Each row below holds a small network's activations on one input, seen along a few directions.
Each table varies a few parts of the input and shows all the possible inputs, shuffled.
A made-up example of a description, with smaller parts first: one of 8 places around a ring, together with either a single point or one of 11 places along a line or (one of 2 separate values, together with one of 6 places along a line).
Shared parts are said once, and a part with two or three values counts as separate values.
(in the rows, 128 means zero)

A family of inputs:
r1: [192 153 110 103 135  84 150  85 123 113 114 153 119 144 174 132]
r2: [ 99 107 114 127 107 136 117 189  95 133 131  94 134  77 127 115]
r3: [ 97 136 125  99  78 124 127 203  88 126 147 128 123  98 139 129]
r4: [190 132 129 101 148 115 125  63 135 119  90 118 117 123 130 126]
r5: [174 101 150 132 164 110 133  67 150 127  96 119 108 144 108 135]
r6: [205 142 119  82 138 121 132  65 134 124 104 129 130 129 144 120]
r7: [ 41 109 145 220 106 194 131 142 102 183 135 115 135 172 100 133]
r8: [107 135 117 109  83 135 128 200  97 121 147  96 139  80 136 134]
r9: [109 114 112  96  94 143 119 195 102 133 141  99 144  83 134 121]
r10: [ 38 120 146 187 130 184 148 153 114 173 137 125 129 136 108 138]
r11: [160 135 151 141 168 109 143  79 152 130 109 153 150 153  79 156]
r12: [133 100 170 158 189 129 154  65 151 111 136 144 141 184  74 152]
r13: [177 155 106 103 117  74 170 108 154  92 101 175 123 169 190 124]
r14: [ 84  98 118 146 130 143 115 181 101 137 114 110 133  83 123  96]
r15: [131 169 139 103 101 138  36 195 165 135 214 122 116 100 181 113]
r16: [200 160 122  99 132 104 138  69 123 108 113 131 133 123 153 130]
r17: [107  96 141 164 201 137 141  62 148 110 133 133 142 230  62 159]
r18: [ 57 144 125 167 117 157 154 180 119 168 133 125 127 110  89 126]
r19: [193 147  83 112 132 105  74  68 205  89 180 177 110 125 191 137]
r20: [185 111 140 120 162 123 119  65 142 110  79 124 108 136 112 126]
r21: [ 67 150 134  89  61 104 132 209 108 121 133 143 133 123 151 117]
r22: [ 73 103 121 157 123 145 130 172 109 153 128 102 123  96 111  95]
- What do these inputs look like to the network? => one of 2 separate values, together with either a single point or one of 10 places along a line
- Changing only the choice among 2 separate values turns r10 into r12. The same change can be made to r21. Which row results? => r13

A family of inputs:
r23: [ 77 146 135 143 102 130 101 187 148 131 193 151 129 139 155 128]
r24: [209 121 119  86 149 109 106  80 137  99 114 122 129 102 136 126]
r25: [153 131 124 104 127 143  68 135 159 133 157 113 113  80 145 118]
r26: [195 106 127 103 177 101 130  64 133 107  91 113 130 122 105 125]
r27: [180 177 108  85  96  93 114 126 140 110 151 154 119 130 197 131]
r28: [171 100 150 138 185 122 148  67 126 127  73 109 124 146  82 126]
r29: [ 73 135 136 168 133 146 153 134 134 141 153 149 145 183  93 152]
r30: [170 137 112 110 134  86 173  78 141  97  97 159 125 164 152 131]
r31: [186 151 103  92 115  88 146  97 141  95 118 161 127 150 184 134]
r32: [ 75 100 128 176 142 179  84 145 132 148 159 101 123 114 104 122]
r33: [ 62 134 136 159 125 144 127 174 141 131 181 146 135 159 123 146]
r34: [101 108 123 155 122 161  63 164 149 146 168 108 118  87 124 117]
r35: [204 144 122  79 125 118  80 105 146 111 146 111 115  77 153 124]
r36: [135 134 134 138 144  97 188  75 134 117  85 174 123 181 117 144]
r37: [ 98 136 148 162 138 129 178  97 128 137 106 156 144 187  92 156]
r38: [ 53 127 120  88  40 117 177 251  40 134  88 103 139  91 138 109]
r39: [ 83 114 113 117  83 144 163 229  43 163  83  71 138  20 114  93]
r40: [127  97 161 168 168 157 143  80 115 151  95 102 133 151  77 134]
r41: [123 172 116 110  97 116 100 161 154 124 168 158 123 133 184 115]
r42: [ 88  91 143 178 158 179 117 111 119 160 137 100 129 143  84 128]
- What do these inputs look like to the network? => one of 2 separate values, together with either a single point or one of 9 places around a ring
- Changing only the choice among 2 separate values turns r37 into r40. The same change can be made to r38. Which row results? => r39
- Change only the place on the ring of 9 in r23. List by row number the other rows that result. => r27, r29, r30, r31, r33, r36, r37, r41

A family of inputs:
r43: [ 61 125 145 156 103 174 101 195 111 151 167  97 131  99 104 127]
r44: [ 40 135 118 166 112 161 127 198 117 171 159 129 120 101 131 112]
r45: [162 118 122 164 166 137 100  63 179 127 148 142 110 170 133 136]
r46: [153 143 137 136 146 132 131  57 170 138 148 163 127 188 131 161]
r47: [138 126 144 125 137  92 212 136  97 129  70 119 141 168 106 133]
r48: [180 119 127  51 125  89 110 161 145  81 132 133 123  74 138 125]
r49: [ 61 124 130 176 103 166  96 201 122 173 157 105 122  92 112 120]
r50: [125  98 131 157 134 131 160  89 104 147  60 117 126 114 123 109]
r51: [160 119 125 157 172 139 100  60 172 121 151 134 120 162 128 150]
r52: [146 135 132 152 158 143 122  60 178 130 140 159 100 181 143 133]
r53: [179 145 112  70 107 113 103 140 141 109 138 115 130  78 173 116]
r54: [140 161 149 130 154 117 135  70 174 118 135 177 137 196 122 161]
r55: [ 26 117 114 143  81 128 148 215 110 125 150 143 147 166 135 126]
r56: [172 160 102  81  85  97 126 133 113 119 143 143 121 105 190 123]
r57: [ 31 133 116 148  96 155 142 211 106 132 154 136 147 143 131 131]
r58: [152 125 125 163 158 144 110  60 181 126 140 150 101 173 143 125]
r59: [185 155 101  89 102 116  88 144 132 123 129 122 123  86 184 103]
r60: [ 62  94 173 122 119 154  86 206 103 140 164  96 135 127  96 132]
r61: [163 118 140 146 182 115 105  68 169 103 161 139 138 167 107 148]
r62: [153 165 108  76  91  82 134 144 119  94 126 151 113 111 180 139]
r63: [139 116 135 141 128 129 195  99  84 138  80 126 139 130 108 132]
r64: [159 123 132 151 175 136 105  59 173 112 157 134 125 164 121 150]
r65: [ 65 122 139 166 104 174  96 196 114 163 160  99 129  92 104 128]
r66: [158 156 104  79  75  68 142 149 126  86 125 158 116 124 169 139]
r67: [174 162 101  95  97 112  96 136 127 127 130 129 117  94 197  92]
r68: [163 114 150 135 206 101 104  79 163  94 165 152 146 167  95 146]
r69: [177 131 119  61 111  96 111 142 147  98 138 120 131  80 157 120]
r70: [137 102 133 112 154 123 158  96  99 124  80  92 134 126  66 125]
r71: [ 46 131 115 157  91 167 139 198 104 153 172 133 147 118 127 126]
r72: [142  98 125 137 148 146 147  99  94 140  67 107 133 112  87 129]
r73: [122 107 139 154 138 133 177  93  97 140  66 122 121 120 125 115]
r74: [183 150 105  77 109 117  94 140 136 116 133 115 130  79 175 115]
r75: [165 166 105  91 101 107 109 135 120 124 132 136 109 100 201  98]
r76: [142 160 153 136 141  98 137  77 175 109 132 190 143 204 112 149]
r77: [ 60 114 158 142 107 163  97 192 107 141 169  93 134 112  99 126]
r78: [139 103 129 128 147 140 156  96  96 130  75 100 134 117  81 128]
r79: [ 48 130 121 174 105 160 115 196 126 174 154 118 119  88 125 110]
r80: [137  98 139  94 173 112 157 107  99 118  78  95 134 128  54 127]
r81: [134 130 144 130 142 113 203 124  89 129  72 121 137 149 108 136]
r82: [140  92 123 151 139 137 146  97 102 147  60 112 131 113  99 119]
- What do these inputs look like to the network? => one of 4 separate values, together with one of 10 places along a line
- Changing only the choice among 4 separate values turns r72 into r74. The same change can be made to r70. Which row results? => r69
- Changing only the choice among 4 separate values turns r59 into r45. The same change can be made to r66. Which row results? => r76
- Change only the choice among 4 separate values in r43. List by row number the other rows that result. => r53, r64, r78
- Change only the choice among 4 separate values in r48. List by row number the other rows that result. => r60, r68, r80

A family of inputs:
r83: [ 28 121 120 133  61 151 187 243  33 157  85  86 146  74  98 111]
r84: [ 69 107 140 178 148 158 113 131 149 146 147 130 127 151  95 130]
r85: [152 110 142 154 173 138 145  49 139 130 100 123 133 171 101 137]
r86: [158 152 115  92  96 131  72 149 138 127 162 120 114  70 180 121]
r87: [ 76 125 129 145 131 153 100 166 145 135 179 127 128 136 126 127]
r88: [198 126 114  86 141  81 138  89 137  84 100 146 130 131 151 127]
r89: [104 140 123 122  89 129  94 182 130 126 179 132 128 125 161 125]
r90: [185 122 136 109 165 107 137  54 135 108  91 127 123 156 112 135]
r91: [147 153 104  89  88 125  84 153 142 121 159 134 111  90 191 111]
r92: [ 97 119 143 181 158 140 171  86 127 139 120 154 131 184  97 146]
r93: [ 37  95 125 133  75 156 166 239  41 163  91  77 139  69 102 102]
r94: [104 108 137 187 166 147 146  87 132 144 118 137 130 179  94 142]
r95: [190 149 121  77 135  64 164  87 137  94  92 161 135 142 150 131]
r96: [ 73 124 127 148 120 148 112 176 140 133 174 132 132 145 127 136]
r97: [187 174 105  78 103  75 148 130 137 111 112 156 121 114 186 115]
r98: [213 122 118  84 154 100 114  75 142  99 116 124 131 101 129 133]
r99: [192 145  96  83 113  97 110 116 146 103 126 130 108  90 184 109]
r100: [109 140 123 118 101 135  82 172 138 129 183 127 123 116 160 117]
r101: [179 135 145 102 154  88 178  61 128 104  80 149 125 173 114 145]
r102: [ 59 123 141 178 127 144 153 140 136 141 144 152 132 169  98 147]
r103: [191 147  99  84 109  90 120 125 141 100 119 140 113 101 188 112]
r104: [ 95 168 123 119  76 119 118 187 124 129 172 146 138 136 159 136]
r105: [204 141 102  87 123 104  97 112 145 111 133 118 111  72 170 121]
r106: [120 108 146 184 177 164 121  77 142 155 125 120 128 148  75 133]
r107: [168 108 148 152 179 149 135  46 142 138 104 114 135 154  81 140]
r108: [ 54  97 138 139  97 165 140 237  44 170  97  59 138  37  87 101]
r109: [147 122 153 149 161 119 185  56 131 126  92 147 132 186 103 150]
r110: [ 83 106 152 181 154 166 101 132 150 152 148 119 130 130  79 132]
r111: [138 184 110  85  72 109 121 170 130 123 147 157 131 112 192 123]
r112: [116 140 137 122 109 143  72 175 136 133 183 112 123  92 146 121]
r113: [ 42  92 128 133  85 158 152 236  46 168  92  72 136  61 100  96]
r114: [ 65 147 127 144 107 140 136 178 132 134 173 147 139 156 127 147]
r115: [198 117 139 105 169 120 128  54 138 120  96 116 125 137  92 140]
r116: [ 66 106 140 183 137 151 126 139 143 144 141 137 129 160  97 139]
r117: [105 111 135 183 173 154 134  78 137 147 124 130 128 170  91 135]
r118: [200 127 111  84 147  89 126  79 139  87 109 140 129 120 148 122]
r119: [150 109 143 157 168 131 158  58 134 127  93 130 135 180 104 143]
r120: [184 120 138 111 160 100 151  65 130 103  82 133 124 166 114 140]
r121: [146 157 106  91  80 120  96 163 135 118 153 143 119 101 194 115]
r122: [ 89 123 142 150 138 161  89 169 146 140 179 115 130 115 112 127]
- What do these inputs look like to the network? => one of 4 places along a line, together with either a single point or one of 9 places around a ring
- Changing only the place on the line of 4 turns r115 into r90. The same change can be made to r86. Which row results? => r91
- List by row number the other rows that have the place on the line of 4 in common with r120. => r88, r89, r93, r94, r96, r103, r116, r119, r121
- Change only the place on the line of 4 in r106. List by row number the other rows that result. => r92, r94, r117

A family of inputs:
r123: [180 148 104  90 102  93 153 123 115 121  80 135 117  76 165 111]
r124: [187 143 114  90 127  99  96  95 170  85 166 155 124 137 164 147]
r125: [ 69 116 117 129  85 161  81 229 104 150 164  90 124  55 140 102]
r126: [127 127 143 174 156 156 104  59 173 141 145 149 116 189 120 143]
r127: [170 162 144 127 160 125  91  84 183 124 179 151 128 156 134 146]
r128: [ 90  91 142 150 163 138 169 115 109 134  85 116 142 145  51 136]
r129: [186 141 106  71 122  79 115 121 145  88 122 144 118 125 184 109]
r130: [104  94 133 196 179 146 151  84 139 137 122 134 130 173  94 136]
r131: [125 105 160 125 133 122 173 131  80 135  72 100 136 128  84 132]
r132: [ 16 150 128 158  69 163 108 242 119 157 198 135 135 122 144 127]
r133: [155 131 118  97 111 126 168 123  71 135  76  98 138 103 128 119]
- What do these inputs look like to the network? => either one of 2 separate values or one of 9 places around a ring
- Start at r124 and move only the place on the ring of 9, one step at a time. The first step leads to r127. Which rows follow, in order? => r126, r130, r128, r131, r133, r123, r129
